Each row below holds a small network's activations on one input, seen along a few directions.
In each table, some parts of the input vary, and every possible input appears once, in random order.
A made-up example of a description, with smaller parts first: ring(5) and (point or (values(2) and line(4)) or ring(11)).
Shared parts are said once, and a part with two or three values counts as separate values.
In the rows, zero is written as 128.

Other details of the inputs shift rows strongly along two fixed directions, in all tables alike. That doesn't count.

A family of inputs:
r1: [134 117 114 145 120 119 138 150 113 131 119 132 112 115]
r2: [125 138 148 116 129 136 118 113 133 122 135 120 142 139]
r3: [124 140 146 112 132 145 118 106 133 123 135 115 144 145]
r4: [126 129 145 125 126 119 123 129 132 122 134 131 132 126]
r5: [134 129 128 134 120 130 129 136 120 127 130 117 126 126]
r6: [125 128 134 131 129 122 126 127 133 127 125 134 133 127]
r7: [124 114 112 135 133 114 136 140 128 133 120 148 116 114]
r8: [121 115 110 142 134 115 140 145 122 134 108 147 105 118]
r9: [126 120 133 136 125 109 130 144 123 124 125 142 123 115]
r10: [132 116 105 142 125 120 140 149 112 133 122 131 108 118]
r11: [128 141 148 111 129 138 116 109 138 121 142 118 151 138]
r12: [137 142 147 124 117 141 119 120 127 121 139 103 141 139]
r13: [138 139 137 124 120 139 121 121 129 125 137 108 143 134]
r14: [136 125 117 137 122 128 133 138 121 131 123 127 125 121]
r15: [125 128 132 130 130 126 127 126 130 126 125 132 135 128]
r16: [127 132 144 128 125 121 122 128 132 122 131 131 142 126]
r17: [138 142 152 127 115 139 120 121 128 119 137 106 142 138]
r18: [135 137 135 125 121 137 123 124 124 124 139 108 134 137]
r19: [125 139 155 119 126 133 117 113 139 121 136 119 141 140]
r20: [127 120 127 134 127 110 131 141 130 127 126 144 126 114]
r21: [138 143 153 126 114 138 119 121 129 119 138 105 143 138]
r22: [133 118 112 143 123 117 137 150 113 131 124 130 112 117]
r23: [123 116 111 141 133 114 138 141 127 135 113 148 113 117]
r24: [127 141 146 114 130 138 119 106 146 126 139 119 142 142]
r25: [126 125 133 137 126 114 128 138 126 124 122 138 134 119]
r26: [127 141 152 117 127 135 116 108 143 122 138 118 149 140]
r27: [122 121 129 133 130 120 130 133 125 127 121 139 122 124]
r28: [134 124 108 133 127 130 133 137 120 133 127 125 122 123]
r29: [123 113 110 137 133 114 137 141 125 133 117 150 116 114]
r30: [124 135 142 122 130 132 123 117 137 126 130 124 130 138]
r31: [137 136 134 128 119 131 123 129 127 124 138 113 139 130]
r32: [128 141 146 113 130 140 117 110 135 121 138 117 152 140]
r33: [123 128 135 127 131 129 126 124 127 126 124 129 129 132]
r34: [133 119 101 136 128 127 137 141 118 135 125 129 117 120]
r35: [123 126 131 134 130 121 130 132 130 128 120 135 119 127]
r36: [137 144 142 118 120 145 117 114 132 122 143 102 149 141]
r37: [126 118 122 137 129 112 133 143 123 128 121 145 126 113]
r38: [133 119 101 136 128 129 137 141 117 136 122 129 117 119]
r39: [126 127 137 128 127 122 126 132 125 123 128 133 131 125]
r40: [127 142 153 115 127 135 116 108 146 122 141 118 148 140]
r41: [123 114 121 140 129 109 135 145 122 129 117 148 113 114]
r42: [125 139 149 111 130 141 117 107 136 123 139 117 143 143]
r43: [124 124 132 134 129 116 130 135 132 129 124 137 116 124]
r44: [125 134 138 127 129 130 123 120 135 125 127 127 139 134]
r45: [124 116 113 139 132 113 137 141 129 134 116 147 113 116]
r46: [126 129 133 137 127 118 128 133 132 126 120 134 129 125]
r47: [124 126 137 129 128 120 127 130 133 126 128 134 123 127]
r48: [134 128 123 133 122 132 130 134 119 128 131 118 124 128]
r49: [109 117  45  78 182 204 148  71 122 166 118 123 101 165]
r50: [123 113 116 137 132 111 137 144 124 132 119 149 110 114]
r51: [127 136 149 116 127 130 120 118 135 121 140 123 139 134]
r52: [132 111  89 140 130 126 143 145 114 141 114 138 108 114]
r53: [132 119 108 138 126 126 137 144 114 133 124 127 112 121]
r54: [137 128 132 143 111 101 128 151 133 123 130 137 118 107]
r55: [134 129 133 140 114 108 128 147 130 125 131 133 111 113]
r56: [137 138 137 125 119 134 121 124 128 123 140 109 142 134]
r57: [129 129 141 126 124 116 124 132 134 121 135 134 138 121]
r58: [127 122 135 138 123 107 128 143 129 124 126 142 131 114]
r59: [123 140 143 114 133 146 120 105 136 125 131 116 138 148]
r60: [123 134 140 122 131 135 122 115 133 126 128 124 133 139]
r61: [119 115  22  83 179 215 154  72 121 174 116 118  95 165]
r62: [125 125 132 135 127 117 127 133 130 126 124 138 132 121]
Each input here is: values(2) and (point or line(10) or (line(4) and line(5))).
Changing only the values(2) part turns r50 into r7. The same change can be made to r27. Which row results? -> r62
Changing only the values(2) part turns r35 into r23. The same change can be made to r60. Which row results? -> r6
Start at r46 and move only the line(5) part, one step at a time. The first step leads to r44. Which rows follow, in order? -> r15, r25, r32
Change only the line(10) part in r56. List by row number the other rows that result. -> r13, r14, r28, r31, r34, r36, r38, r52, r61
Change only the line(5) part in r24. List by row number the other rows that result. -> r7, r20, r40, r57
Change only the line(4) part in r3. List by row number the other rows that result. -> r2, r4, r42
Change only the values(2) part in r12. List by row number the other rows that result. -> r13

A family of inputs:
r63: [126 144 162 118 127 148 120 110 120 115 128 116 148 149]
r64: [111 103  20 110 178 184 157  99 111 171 105 132 101 147]
r65: [136  76  14 156 141 102 175 187  90 158 100 183  71  68]
r66: [153 109 113 176  99  75 137 193 114 123 120 161 137  68]
r67: [148 118 136 182  90  60 138 198 123 118 121 143  99  89]
r68: [148 141 127 101 118 153 121 109 132 129 158  98 141 130]
r69: [130 151 166 125 120 151 118 106 137 121 127 104 125 152]
r70: [126 142 171 113 123 157 117 105 126 116 135 104 138 155]
r71: [129 109 156 186 102  69 140 186 106 111  93 163 131  92]
r72: [120  99   8 104 174 187 155 100 114 174 111 133 104 145]
r73: [149 148 122 109 114 150 124 115 147 131 151  98 127 133]
r74: [137 119 145 189  96  59 138 197 117 117 114 142  97  90]
r75: [111 158 208 108 120 118  94  84 185 107 154 128 152 147]
r76: [111 152 192  92 141 121  99  91 166 105 148 139 177 145]
r77: [135 120 156 183  95  65 128 193 115 116 106 146  94  91]
r78: [137 142 132 112 124 145 116 114 129 120 150 104 154 143]
r79: [127 146 144 117 129 143 117 111 124 119 144 101 153 146]
r80: [124 143 149 113 129 145 114 110 121 119 132 107 147 146]
r81: [108 102  24 102 181 192 157  89 108 174  94 136  96 153]
r82: [127 141 161 111 125 150 111 105 127 119 141  97 137 152]
r83: [145 105 136 175  98  64 138 195 109 117 128 145 110  86]
r84: [111 155 210  92 130 119  94  85 168 108 157 132 165 148]
r85: [110 103  31  98 173 188 158  99 109 169 119 122  78 155]
r86: [112 147 188 101 144 126 104  91 174 115 137 138 189 142]
What do these inputs look like to the network? -> line(4) and (point or line(5))
Changing only the line(4) part turns r82 into r77. The same change can be made to r84. Which row results? -> r75
Change only the line(4) part in r83. List by row number the other rows that result. -> r67, r72, r78
